A small network was shown many inputs. Here are its activations along a few directions, one row for each input.
Each table varies a few parts of the input and shows all the possible inputs, shuffled.
A made-up example of a description, with smaller parts first: one of 8 places around a ring, together with either a single point or one of 11 places around a ring or (one of 3 separate values, together with one of 4 places along a line).
Shared parts are said once, and a part with two or three values counts as separate values.
In the rows, 128 means zero.

Other details of the inputs shift rows strongly along two fixed directions, in all tables alike. That doesn't count.

A family of inputs:
r1: [107 137 169 123  92 124  93 137 139 120  70 146]
r2: [104 133 169 101 105  94  95 136 116 129  69 147]
r3: [200 139  46 164 118 129 135 146 122 150 182 187]
r4: [203 130  75 141 135 147 144 157 120 126 168 211]
r5: [177  96  85 144  66 149 116 119 108 187 145 197]
r6: [ 53 103 108 101 211 189 161 131  62 149 128  89]
r7: [224  72 127 108 102 118 168 138  82 150 166 160]
r8: [200 125  74 121 148 117 145 156  96 137 167 212]
r9: [132 188 111 145 135  96 110 153 170 105 110 117]
r10: [125 101 137 192 180 179 163 114  87 180 130  30]
r11: [105 132 178  96 148  71 113  94 142  87 129 146]
r12: [131 104 147 169 188 188 172 112 100 183 119  36]
r13: [ 76 145  97 110  84 113 109 149 148  98 135  92]
r14: [ 59 118  91 122 191 212 157 123 103 166 135  69]
r15: [110 148 160 120 126  95 115  84 184 103 133 127]
r16: [ 80 138 124  86  99 130 120 156 144  74 120 117]
r17: [108 138 178 118 134 102 114  95 166  78 130 145]
r18: [153 124 182 132  97 107 134 148 141  92 107  83]
r19: [103 144 150 143 118  86 105  87 172 101 144 121]
r20: [110 146 151 124  84 117  92 125 155 144  72 128]
Description of these inputs: one of 4 places along a line, together with one of 5 separate values.
Question: The inputs of r8 and r4 match in every part but the place on the line of 4. If r2 is changed in the same way as r8 into r4, which row does it become?
Answer: r1
Question: Change only the choice among 5 separate values in r13. List by row number the other rows that result.
Answer: r3, r5, r10, r19
Question: Change only the place on the line of 4 in r6. List by row number the other rows that result.
Answer: r13, r14, r16
Question: Change only the choice among 5 separate values in r12. List by row number the other rows that result.
Answer: r9, r14, r15, r20

A family of inputs:
r21: [204 103 154 104  30 101 146 142 144 100 149 165]
r22: [ 86 143 149 132 186 114 117 132 159  86  96 141]
r23: [182 128 106  60  85  69 113 109 150 101 163 193]
r24: [ 97 149 135 132 124 136 147 158 144  92 123  61]
r25: [172 135 118  60  80  68 127 115 156 111 174 198]
r26: [174 138 104  62  45  86 120 140 148 142 138 185]
r27: [147  89  62 173 176 156 163 146  69 169 162 133]
r28: [182 145  84 129  53  65 125 168 129 104 169 173]
r29: [134 100  92 136 193 165 142 101  48 152 171 166]
r30: [101 172 136 128 146 144  96 140 139 115  66 120]
r31: [ 69 151 154 128 159  93 116 129 108  98 123 122]
r32: [125  78  79 145 160 173 148 142  54 187 129 162]
r33: [188 148 109  96  96  95 105 124 159  76 151 226]
r34: [ 80 123 145  96 174  89 125 116 150 112 108 108]
r35: [112 139 183 159 130  93 123 132 104 125  97  90]
r36: [136 135 175 118 143  98 119 102 134 136  88  68]
r37: [162 114 125  73  57 103 140 140 148  71 175 196]
r38: [ 82 159 122 164 122 122 122 119 163 119 126  77]
r39: [166  81 120 173 147 190 146  65  91 188 151 132]
r40: [ 88 146 135 134 150 133 109 157 151 118  60 128]
r41: [177  65 152 158 170 194 111 134  97 205 182 125]
r42: [112 112 173 163 138  84 119 136 108 119  84  91]
r43: [148 100  88 109  28  97 104 131 164 125 128 201]
r44: [ 88 137 141 102 112 155 114 142 119 100  83  83]
r45: [125 143 187 119 138  98 133 108 139 146  99  73]
r46: [ 94 159 112 161 126 124 105 107 155 110 119  71]
r47: [128 123 184 131 121 134 127 120 123  97  94  65]
r48: [ 58 145 152 132 142 119 115  91 155 106 129 120]
r49: [106 143 144 146 148 127  71 177 160 126 151  64]
r50: [189  85 131 139  35  79 118 109 167 121 139 182]
r51: [154 105  85 141 153 206 187 136  90 156 182 111]
r52: [131  94 101 113 137 224 171 132  73 173 149 139]
r53: [ 81 133 111 167 130 112 119 124 168 114 113  79]
r54: [167  95 133 168 160 164 162 110  50 189 156 139]
r55: [173 145  83 131  35  92 120 124 173 113 179 168]
r56: [ 83 126 132  97 140 107 117 141 142 143  72  95]
r57: [129  88 100 115 137 222 174 138  76 173 145 142]
r58: [193 142  86  90  61  68 139 149 167 125 167 158]
r59: [123 110 175 125 146  87 132 118 146 140  82  76]
r60: [165  90 100  79  30 113 128 169 144  96 125 184]
r61: [129 157 189 160 149 123 127 130 151 120  83 108]
r62: [165 120 126  70  57 105 137 134 145  71 179 193]
r63: [156  88 131 173 142 189 161  72  96 198 162 137]
r64: [132 163 190 157 148 124 124 124 148 120  87 106]
r65: [129 131 178 163 157 114 124 134 155 113  70 109]
r66: [ 89 176 161 125 177 124 118 121 152  93 114 138]
r67: [110 158 119 162 166 117 126 160 167 100  93  99]
r68: [107 170 127 117 147 100 135 133 152 132 123  63]
r69: [ 91 179 148 128 142 143 110 146 145 124  78 124]
r70: [ 74 161 143 128 122 115 106 148  99 130  92 106]
r71: [104 137 115 123 156  90 134 144 159 126 105  66]
r72: [ 81 150 156  92 166  97 129 111 146 117 122 107]
r73: [123 184 119 157 162 128 112 143 155  96 100  90]
r74: [172 131 102  64  46  85 123 145 151 142 134 187]
r75: [176  86 133 132 168 166 179  97  90 210 150 127]
r76: [161 126  88 103  25 109  91 114 152 122 135 193]
r77: [ 89 173 146 130 142 142 113 152 147 124  74 126]
r78: [167 140  79 167 187 196 168 132 108 170 165 147]
r79: [ 86 134 155  99 147 137 122 118 127  68 119  95]
r80: [127  58 103 117 180 195 178 118  88 135 167 156]
r81: [ 60 148 138 135 107 137 107 116 148 138  93 107]
r82: [ 72 154 141 130 123 113 109 154 102 129  88 108]
r83: [ 71 157 155 125 158  94 113 124 106  98 127 120]
r84: [114 101 102 141 170 189 154  69 101 170 188 170]
r85: [149 122  74 166 168 166 164 135  62 175 179 130]
r86: [186 102  85 106  46  96 145 173 161  79 159 155]
r87: [110 149 125 130 128 138 130 146 135  82 116  54]
r88: [134  78 122 127 198 194 107 131 100 176 207 157]
r89: [137  81 109 129 162 213  96 157  93 208 172 144]
r90: [173 133  91  98  41  85  93 152 105 113 129 194]
r91: [118 130 196 131 116 133 142 127 129 107 105  70]
r92: [154  82 130 175 142 188 164  78  99 198 158 140]
r93: [ 95 152 132  90 136 117 104 124 130 140  78  87]
r94: [ 70 145 142 130 146 121  97  79 147  96 122 113]
r95: [116  97 184 137 124 123 141 137 136 101  88  73]
r96: [ 87 170 159 128 178 123 121 127 155  92 109 140]
r97: [ 57 119 142 136 150 110 111  96 160 100 116 121]
r98: [106 165 114 155 143  97 107 146 107 101 113  73]
r99: [165 134  77 170 186 195 171 138 111 170 161 150]
r100: [ 62 154 140 132 106 138 104 111 145 138  97 105]
r101: [213 117 133 127  49  65 107 130 108 109 139 175]
r102: [170 112  64 128 181 170 164 110  95 187 166 110]
r103: [230 135 139 128  68  95 112 127 155 104 125 194]
r104: [122  74  92 142 196 154 155 118  61 155 164 175]
Question: The inputs of r57 and r24 match in every part but one. If r81 is changed in the same way as r57 into r24, which row does it become?
Answer: r38
Question: The inputs of r32 and r104 match in every part but one. If r89 is changed in the same way as r32 into r104, which row does it become?
Answer: r88
Question: Describe the family of inputs behind these rows.
Answer: one of 4 separate values, together with either a single point or (one of 4 places along a line, together with one of 5 separate values)
Question: Change only the place on the line of 4 in r101. List by row number the other rows that result.
Answer: r35, r42, r54
Question: Change only the choice among 4 separate values in r99. List by row number the other rows that result.
Answer: r61, r77, r96
Question: Change only the choice among 4 separate values in r101. List by row number the other rows that result.
Answer: r29, r90, r98
Question: Change only the choice among 5 separate values in r62. List by row number the other rows that result.
Answer: r25, r66, r83, r84
